These are the activations of a small neural network, seen along a few directions. Each row is one input.
Each table varies a few parts of the input and shows all the possible inputs, shuffled.
Descriptions start from the smaller parts, as in this example, which fits no table here: values(3) and (point or line(11) or (line(6) and ring(8))).
Shared parts are said once, and a part with two or three values counts as separate values.
In the rows, zero is written as 128.

Other details of the inputs vary at random and push rows far along two fixed directions, the same in every table; ignore that.
These rows show it; all are for the same input, with only those details redrawn:
[142 161  79 158 121 115 135 156 151 159 123 122 114]
[138 144 137 117 161 164  90 151 107 105 154 106 178]
[147 164  84 140  94 102 131 142 140 170 124 145 103]
[157 166 104 107  57  91 113 116 118 176 131 178  97]
[143 147 143 103 140 154  86 140  98 113 155 123 169]
[137 144 136 122 172 168  93 157 108 103 154  97 182]
[138 151 109 139 146 142 112 156 125 128 140 111 149]
[167 162 162  42  48 112  65  90  68 146 161 203 135]

A family of inputs:
x1: [167 135 146  70  14  61 136  89 105 160 136 198  88]
x2: [137 129  89 183 138 118 181 139 162 114 115 110 108]
x3: [112  96 158 122 181 160 109 122 117 111 144  88 166]
x4: [131 141 104 122 100 117 110 125 107 167 121 153 109]
x5: [137 122 103 147  94 102 158 105 151 140 124 152  69]
x6: [126  99 137 137 167 130 132 149 126 126 106 104 143]
x7: [118 110  94 179 141 113 173 158 172 125 121 106  85]
x8: [109 114 145 141 159 159 120 131 122 121 112 124 159]
x9: [123 143 128 146 108 121 163 120 128 123 135 139 122]
x10: [121 130 118 144 112 110 153 103 143 164 109 152  60]
x11: [134 157  68 179 142 123 144 170 159 154 120 103 119]
x12: [107 123  98 179 136 140 169 144 175 139 121 107 104]
x13: [132 142 158 140 165 149 126 130 126  98 123 119 149]
x14: [ 90 140  56 133 113 108 154 138 181 147 101 113  76]
x15: [142 111 168 109 165 144 110 148 113  94 135 106 182]
x16: [113 117  92 183 151 108 156 140 162 162  89  98 119]
x17: [134 108 162 100 108 113 102 111 107 139 117 147 141]
x18: [ 96 122  91 188 159 128 178 136 164 156 110 113  88]
x19: [130 103 130 119 104 101 132 116 125 148 121 162  81]
x20: [123 128 144 138 136 158 140 134 128  99 140 114 164]
x21: [112 120 171 110 140 161 121 109 106  96 162 131 146]
x22: [132 149 104 156  92 100 155 128 159 166 102 160 105]
x23: [107 121  91 171 123 121 166 129 167 171 106 135  83]
x24: [126 126 114 165 140 123 159 141 149 118 131  85 147]
x25: [140 133 105 165 115  87 155 149 169 155 103 119 117]
x26: [126 138 175 112 146 149 111 119 100  99 141 142 171]
x27: [126 124 148  80 127 156  83 114  82 132 165 141 138]
x28: [109 149  90 103 111 117 134 128 145 118 114 118 124]
x29: [136 143 117 135 146 162 119 154 119 102 161  91 160]
x30: [131 167 129  33  38  79  86  80 108 155 109 202 106]
x31: [110 133 160  19  86 125  56  77  73 125 114 176 144]
x32: [151 120 137  84  48  83 121  59 105 168 123 215  57]
x33: [121 125 136 114 155 176  98 142 108  99 175  96 155]
x34: [123 100 148 134 168 137 119 143 114 104 113 122 147]
x35: [ 87 113 127  78 172 166  90 125 119 101 125 100 153]
x36: [122  98 166 120 159 158 113 138 128  87 156  85 166]
x37: [113 111 116 162 148 131 150 136 156 126 135  84 127]
x38: [124  93 172  98 143 145  99 116 109 116 143 117 150]
x39: [130  88 172  89 150 146 105 121 102 115 142 119 145]
x40: [124 138 120 146  97 111 160 108 149 145 124 146  64]
x41: [100 129  97 190 156 123 169 141 152 152  91 122 107]
x42: [129 130 165 108 122 130 111  95  98 129 112 162 117]
x43: [130 101 157 126 178 161 107 118 104  90 121 123 163]
x44: [134 102 158 104 127 133 125 129 121 110 149 115 131]
x45: [136 143 148 128 117 133 147 112 119 105 134 135 123]
x46: [140 126 125 148 137 107 141 149 139 119 115 133 128]
x47: [157 134 144 112 107 111 119 101 117 120 123 169 127]
x48: [131 121 115 165 135 118 162 154 157 115 127  86 142]
x49: [135 112 161 118 153 149 127 142 107  68 151 109 170]
x50: [128 130 116 166 155 117 143 146 155 132 114  95 151]
The inputs of x26 and x41 match in every part but one. If x25 is changed in the same way as x26 into x41, which row does it become?
Answer: x17
The inputs of x28 and x35 match in every part but one. If x29 is changed in the same way as x28 into x35, which row does it become?
Answer: x27
What is each input in this table made of?
Answer: ring(5) and (values(2) or ring(8))
Change only the values(2) part in x4. List by row number the other rows that result.
Answer: x31

A family of inputs:
x51: [116 169 103 127 104 125 135 131 136 124 110 143 134]
x52: [130 114 152 138 149 155 144 134 109  97 160 114 136]
x53: [115 136  83 156 151 123 135 170 155 136 118  84 155]
x54: [108  91 129 163 178 138 134 140 139 123  97 109 125]
x55: [121  98 122 126 120 104 144 126 146 144  94 143  99]
x56: [127 141 151 121  72  98 161  88 131 125 111 173 101]
x57: [132 111 136 140 126 123 158 134 144 122 141 101 125]
x58: [144 141 105 167 154 139 147 159 135 106 146 107 133]
x59: [130 109 199  68 101 131  85  69  81 135 146 198 124]
x60: [120 100 136 159 154 120 158 141 145 114 125  87 148]
x61: [131 116 169  56  48 115  99  76 102 132 163 184  90]
x62: [163 140 135 128  92  87 118 115 114 155 106 173 117]
x63: [156 133 133 116 122 125 121 137 128 108 147 114 152]
x64: [113 123 108 142 159 126 117 135 130 149  91 120 116]
x65: [124 118 169  38 107 126  66  84  80 117 144 148 158]
x66: [128 120 139 148 123 133 151 137 145 117 152 103 115]
x67: [121 149 108 162 169 147 126 160 135 147 124 114 150]
x68: [106  94 117 139 139 111 147 126 150 127 114 111 119]
x69: [144 132 102 159 130  96 147 147 154 131 117 109 140]
x70: [161 160  99 134  55  79 143 124 150 159 137 157  75]
x71: [100 111 183  88 150 166 115  96 107  62 132 135 161]
x72: [124 154  94 137 119 136 122 162 147 133 148 103 129]
x73: [121 151  97 143 150 154 128 165 124 117 152 105 144]
x74: [141 133 130 155  82  82 161 100 137 187 113 181  72]
x75: [109 132 103 134 165 159 127 144 126 113 142 102 119]
x76: [129 140 116 109 137 148 108 156 128 117 151  97 167]
x77: [111 121  99 136 171 129 130 152 150 137  92  97 129]
x78: [112 102 139 124 156 163 131 128 116  95 154 121 123]
x79: [148 141 126 169 152 126 134 140 136 138 121 133 137]
x80: [122 137 105 158 163 135 120 166 132 142 103 107 149]
x81: [164 156  90 159  66  88 153 113 140 177 120 169  79]
x82: [138  95 217  97 158 157  88 111  71  89 140 130 185]
x83: [123 125 190  65 158 167  60  95  70 115 150 151 166]
x84: [129 114 135 174 153 155 154 131 134 123 139 103 133]
x85: [123  87 192  57 145 169  88 105  91  73 167 115 172]
x86: [106 134 100 135 154 150 124 149 152 121 139  83 116]
x87: [101 152 108 118 117 123 137 107 140 122 100 140 108]
x88: [128 121 105 141  69 101 155  91 142 177 120 175  54]
x89: [114 127  99 115 139 133 126 133 145 133 129  96 121]
x90: [116 133 107 138 146 155 120 122 128 141 130 115 118]
x91: [155 123 149 121 155 129 113 149 119 103 117 117 172]
x92: [153 151 135  61  58  90  92 113 100 166 116 189 127]
x93: [130 152 121 159 151 135 151 140 149  89 112 113 152]
x94: [137 162  87 140  79 117 131 125 128 178 129 155 103]
x95: [139 110 136 140 112  96 156 132 140 146 100 137 111]
The inputs of x87 and x56 match in every part but one. If x64 is changed in the same way as x87 into x56, which row does it become?
Answer: x82
The inputs of x81 and x90 match in every part but one. If x58 is changed in the same way as x81 into x90, which row does it become?
Answer: x75
What is each input in this table made of?
Answer: ring(5) and (point or ring(8))
Change only the ring(8) part in x84. List by row number the other rows that result.
Answer: x52, x57, x60, x66, x74, x82, x95
Which other rows agree with x51 in the ring(5) part? List them by row number.
Answer: x53, x67, x72, x73, x76, x80, x92, x94
